A small network was shown many inputs. Here are its activations along a few directions, one row for each input.
In each table, some parts of the input vary, and every possible input appears once, in random order.
Descriptions start from the smaller parts, as in this example, which fits no table here: one of 3 separate values, together with either a single point or one of 9 places along a line or (one of 5 places around a ring, together with one of 6 places along a line).
Shared parts are said once, and a part with two or three values counts as separate values.

Other details of the inputs vary at random and push rows far along two fixed directions, the same in every table; ignore that.

A family of inputs:
x1: [-10  18 -23   9 -21   5   9  14   9  30 -16]
x2: [-29 -20  -7 -29 -36 -15  11   9 -19  21 -38]
x3: [-43  -4  24  40   4   5 -14  49  21  10 -46]
x4: [ -5  10  38  33  -5   5   7  50   1  13 -34]
x5: [ 37   2  -4 -17 -20  -7 -17 -16  13 -22  10]
x6: [ 32   5 -13  11  24  19 -18 -23  31  -2  64]
x7: [  6  -7 -48 -21   1 -17  56 -39 -36  32 -17]
x8: [ 13   8  -8  -8 -21   8 -15  14  39  -9  28]
x9: [ 14   5 -29  -3  32 -14  -7  -2  -5 -22  22]
x10: [  8   1  29  16   1  15 -14   2  39 -26   4]
x11: [ 10  21 -31 -14   8 -19 -27  -7   5 -10  19]
x12: [ 35 -25  -1 -29  18  17 -26   2  25 -49  50]
x13: [-11  26   0  19   7   8  24  27  -2  45 -19]
x14: [ 15   4  -7   3  -2  -2 -46  26  23 -15   1]
x15: [ 10  32  -1   6  37  -8 -21  20   6  -1  21]
x16: [-27 -23  11 -27  -6  -1  10 -16   5   4 -14]
x17: [ 46  35  22  -9   9  13 -18 -18   8 -35  47]
x18: [ 29  13   0 -24  10  -1   8 -10  15   7  36]
x19: [ 22  12  12   6  27   0 -31  28  12  -2   5]
x20: [ 24   5 -27 -50 -18   1 -19 -47 -21 -14   9]
x21: [-14   4 -33 -25  -3 -15  50 -62 -16  43 -20]
x22: [-43   2   8  53  17  -7 -11  45  -3  17 -10]
x23: [  3  -4 -10  -9 -18 -14  42 -29 -46 -13 -19]
x24: [-37   9 -18  -5  13 -28  19 -23 -16  20 -25]
x25: [  7 -14   7  15   4   9  -6   2  28  -1  46]
x26: [-25 -12   7  33  -9  14  23  61  17   4 -15]
x27: [-28 -20  17  47   8  -3 -18  44   0  17 -24]
x28: [ 13  12   2 -27 -10  -5  14 -73  -7 -25  16]
x29: [ 33 -12   9  12   5   9  -5  14  15 -38  11]
x30: [-39  -4  12  13 -14   6  26  13  25  19 -18]
x31: [ -9  15  -6  -9 -46 -15  19 -20 -32   1 -29]
x32: [-35 -42   9  -6 -11 -14  20  -3 -28  28 -20]
x33: [ -1 -16  -5 -57  -2 -28  35 -33 -45  33 -20]
x34: [-17  -2  22  31 -17   0  12  -8 -23  -1  -3]
x35: [ -6  10   4 -22  -1   0  15 -11 -46  24 -30]
x36: [ 22 -16  22  23   4   5 -16  -3  15 -17  25]
x37: [ -9   8  20   3   5  37 -30  -1  25 -26   8]
x38: [ 24 -13  -9   7  24   1 -25  21  11 -28   9]
x39: [ 27 -13 -25 -38   8   6   3 -42 -33 -26  11]
x40: [-43 -11  30  49  -7  28 -14  46 -11  11 -25]
Each input here is: one of 5 separate values, together with one of 8 places around a ring.
Changing only the choice among 5 separate values turns x3 into x27. The same change can be made to x16. Which row results?
Answer: x32
Changing only the choice among 5 separate values turns x30 into x18. The same change can be made to x37. Which row results?
Answer: x35
Which other rows does x39 become when the place on the ring of 8 takes its other values? List them by row number.
Answer: x7, x9, x12, x23, x26, x29, x38
Which other rows does x34 become when the choice among 5 separate values takes its other values? List them by row number.
Answer: x17, x23, x28, x31

A family of inputs:
x41: [ 23   9 -25 -43  14 -23   8 -24 -13  16   6]
x42: [-37  -1  14  25 -34   4  33   6  -5   9 -34]
x43: [ 29  26   2  -6  30   9 -15 -27  38  -9  59]
x44: [ -6 -10  13   0 -32  -7   2  25  -3   4 -35]
x45: [-37 -36  11   5  -5  -4  17 -22  -3   4 -14]
x46: [-25   3  39  22 -19  21 -13  72  17  -5 -34]
x47: [  8  18  43  23  10  38 -54  45  25 -41  11]
x48: [ 28   5   4  -5  -7  26 -29  23  30 -49  18]
x49: [ 31 -53  11  -7  14 -12  35 -27 -40 -15  15]
x50: [  6   1   9 -29 -10  -5  22 -58  -6   0  11]
x51: [-29  -3  29  10 -21  25  12  25   1  14 -25]
x52: [-23  18  18  29  12  18 -11  82  20  19 -29]
x53: [ -1   3 -44 -23  -6 -17  42 -41 -29  31  -9]
x54: [-26  15   0   4   9  -5  38 -12 -10  44 -21]
x55: [ 26  25 -16   7  22  16  -8 -20  37 -19  49]
x56: [ 17   1 -28 -25  -4 -34  13 -14 -16  27 -13]
x57: [-35  15  -6  33  -8  -7  34  15  -2  32 -26]
x58: [-11 -12  10   0 -38  -3  15  -8  -6  16 -18]
x59: [ 16 -20  18   6  23  16 -66   7  24 -59  38]
x60: [  7  18  43  25   4  30 -55  44  26 -42  15]
x61: [ 24 -14 -10  -2  43   7 -54  26  46 -30  49]
x62: [-50 -18  12  52  15  16 -15  68  28  22  -9]
x63: [ 23  11 -52 -38  11 -35  20 -64 -52   7  -6]
x64: [ 56  18 -28 -22  22   2 -34  -3  32 -34  56]
x65: [ -9  10 -24   4  -1  -6  15  30  -8  15 -31]
x66: [  9  -8 -14 -25 -29  -2  18 -38 -13  -6   7]
x67: [  3   9 -15 -22  11  -1  19 -23  -9  32   8]
x68: [ 33  16  10   8   4  28 -49   8  20 -64  31]
x69: [-10   5  11  15 -17  20  13  -7  14 -18  -2]
x70: [ -9  -3   8   7 -28   7  -2  41   3 -14 -27]
x71: [-30  11   5  34  -9 -14  27  12   4  44 -26]
x72: [ -2   9 -24   3  -5  -4  15  -3  -1  18   7]
x73: [-45  -1  40  49 -37   9  17  38  13  19 -43]
x74: [ -8 -43  -9 -29  -6  -7   6 -44 -10  -3  11]
x75: [  9  17  -4  17   8 -16 -21  13  -6   8  -4]
x76: [-17  10  -5  -1   0  -5  20   2  -8  39  -7]
x77: [ -3  16 -13 -13  13 -26   7 -15 -39  24 -19]
x78: [-38  20   2  50  -4  -5  -3  64 -18  18 -46]
x79: [ 43   5  -5 -18  -5  32 -25 -27  34 -50  58]
x80: [-2  6 -8 12 -8 -7  5  6  8 31  3]
x81: [-18  -3  23   0 -23  14   8   7   2   8 -10]
x82: [ -4   1  14 -21  -8   6  25 -43  -5   5  -2]
x83: [-16 -37  10  -2  -1   3 -20  28  10 -19 -13]
x84: [ 56   0  -4 -62   8   7 -21 -42   9 -37  39]
x85: [ 27 -39 -15   1  39 -28  43 -21 -46  18  15]
x86: [ -4  21   0   3  22  -4  -9  12 -19  14 -14]
x87: [-23 -26 -30 -17  20 -34  34 -56 -21  34  -3]
x88: [ 39   9  20   3  -2  10 -55  -1  21 -47  33]
x89: [  4  -2 -12 -18 -21 -18   7 -30 -42 -13 -22]
x90: [  0 -19 -30 -18  33 -33 -12 -32 -31   5   3]
Changing only one part turns x52 into x84. The same change can be made to x41. Which row results?
Answer: x46
Changing only one part turns x43 into x50. The same change can be made to x90. Which row results?
Answer: x59
What is each input in this table made of?
Answer: one of 2 separate values, together with either a single point or (one of 4 places along a line, together with either a single point or one of 5 places along a line)
Which other rows does x81 become when the choice among 2 separate values takes its other values? List them by row number.
Answer: x76
Which other rows does x86 become when the place on the line of 5 takes its other values? List them by row number.
Answer: x63, x75, x77, x78
Which other rows does x83 become when the choice among 2 separate values takes its other values? List them by row number.
Answer: x61
A walk changes only the place on the line of 4. It starts at x68 and steps to x48. List the rest of the walk in order.
Answer: x79, x69

A family of inputs:
x91: [-26  15   8  24 -14  15  13  49  34  29  -7]
x92: [-45 -37  14 -14 -50   0  47 -23  -5  27 -37]
x93: [ 11  -7  -6 -33  22 -15 -12   4 -24   3 -16]
x94: [ 46   8  -4  23  11  10 -32  30  28 -31  37]
x95: [-43   7  -8  21   2 -17  41 -24 -30  32 -34]
x96: [ 23   8  10  21  27   9 -54  15  18 -26  39]
x97: [ -3  22   0  13  13  18 -38  -2  66 -12  45]
x98: [-35 -58  -2 -34 -36 -24  36 -15 -60   6 -69]
x99: [-17   2  -3  19  20   0 -45  41  12 -22  -9]
x100: [ -6  14 -10  19 -16  16  10  29  42  18   5]
x101: [ 46  34   5 -70 -57   4  -4 -95 -24 -49   5]
x102: [-36 -35  23   5 -33   3  57 -24 -32  10 -37]
x103: [ 39  10  -8 -40  28  -9  23 -72 -17   7  34]
x104: [  3  -1  -5   2   8   1 -18  55  -1  -9 -10]
x105: [-22  11   7  27  11   9  12  -3 -10  18  -3]
x106: [-30  15  26  18   0  16   2  40  33  35 -15]
x107: [-31  -4   4  22  13   4 -34  55  -9   0 -29]
x108: [ 11   2 -41 -58   3 -24  17 -93 -11  28  28]
x109: [ 37  10  25   9  32   9 -44  23  22 -22  34]
x110: [-28 -52  10 -12 -40 -29  47 -26 -61  15 -58]
x111: [ -8  -4 -11  23  -3   6 -11  70   1  -5 -32]
x112: [-11  15   6  51  -5  21  25  44  14  11 -11]
x113: [ 73  16 -27 -43  28  -1   8 -73   7 -27  84]
x114: [ 18  11   6  25  26   1 -53  11  27 -33  36]
x115: [ 35  -1 -17 -18   8 -24   6 -15 -22  -1  17]
What is each input in this table made of?
Answer: either a single point or (one of 4 places along a line, together with either a single point or one of 5 places along a line)
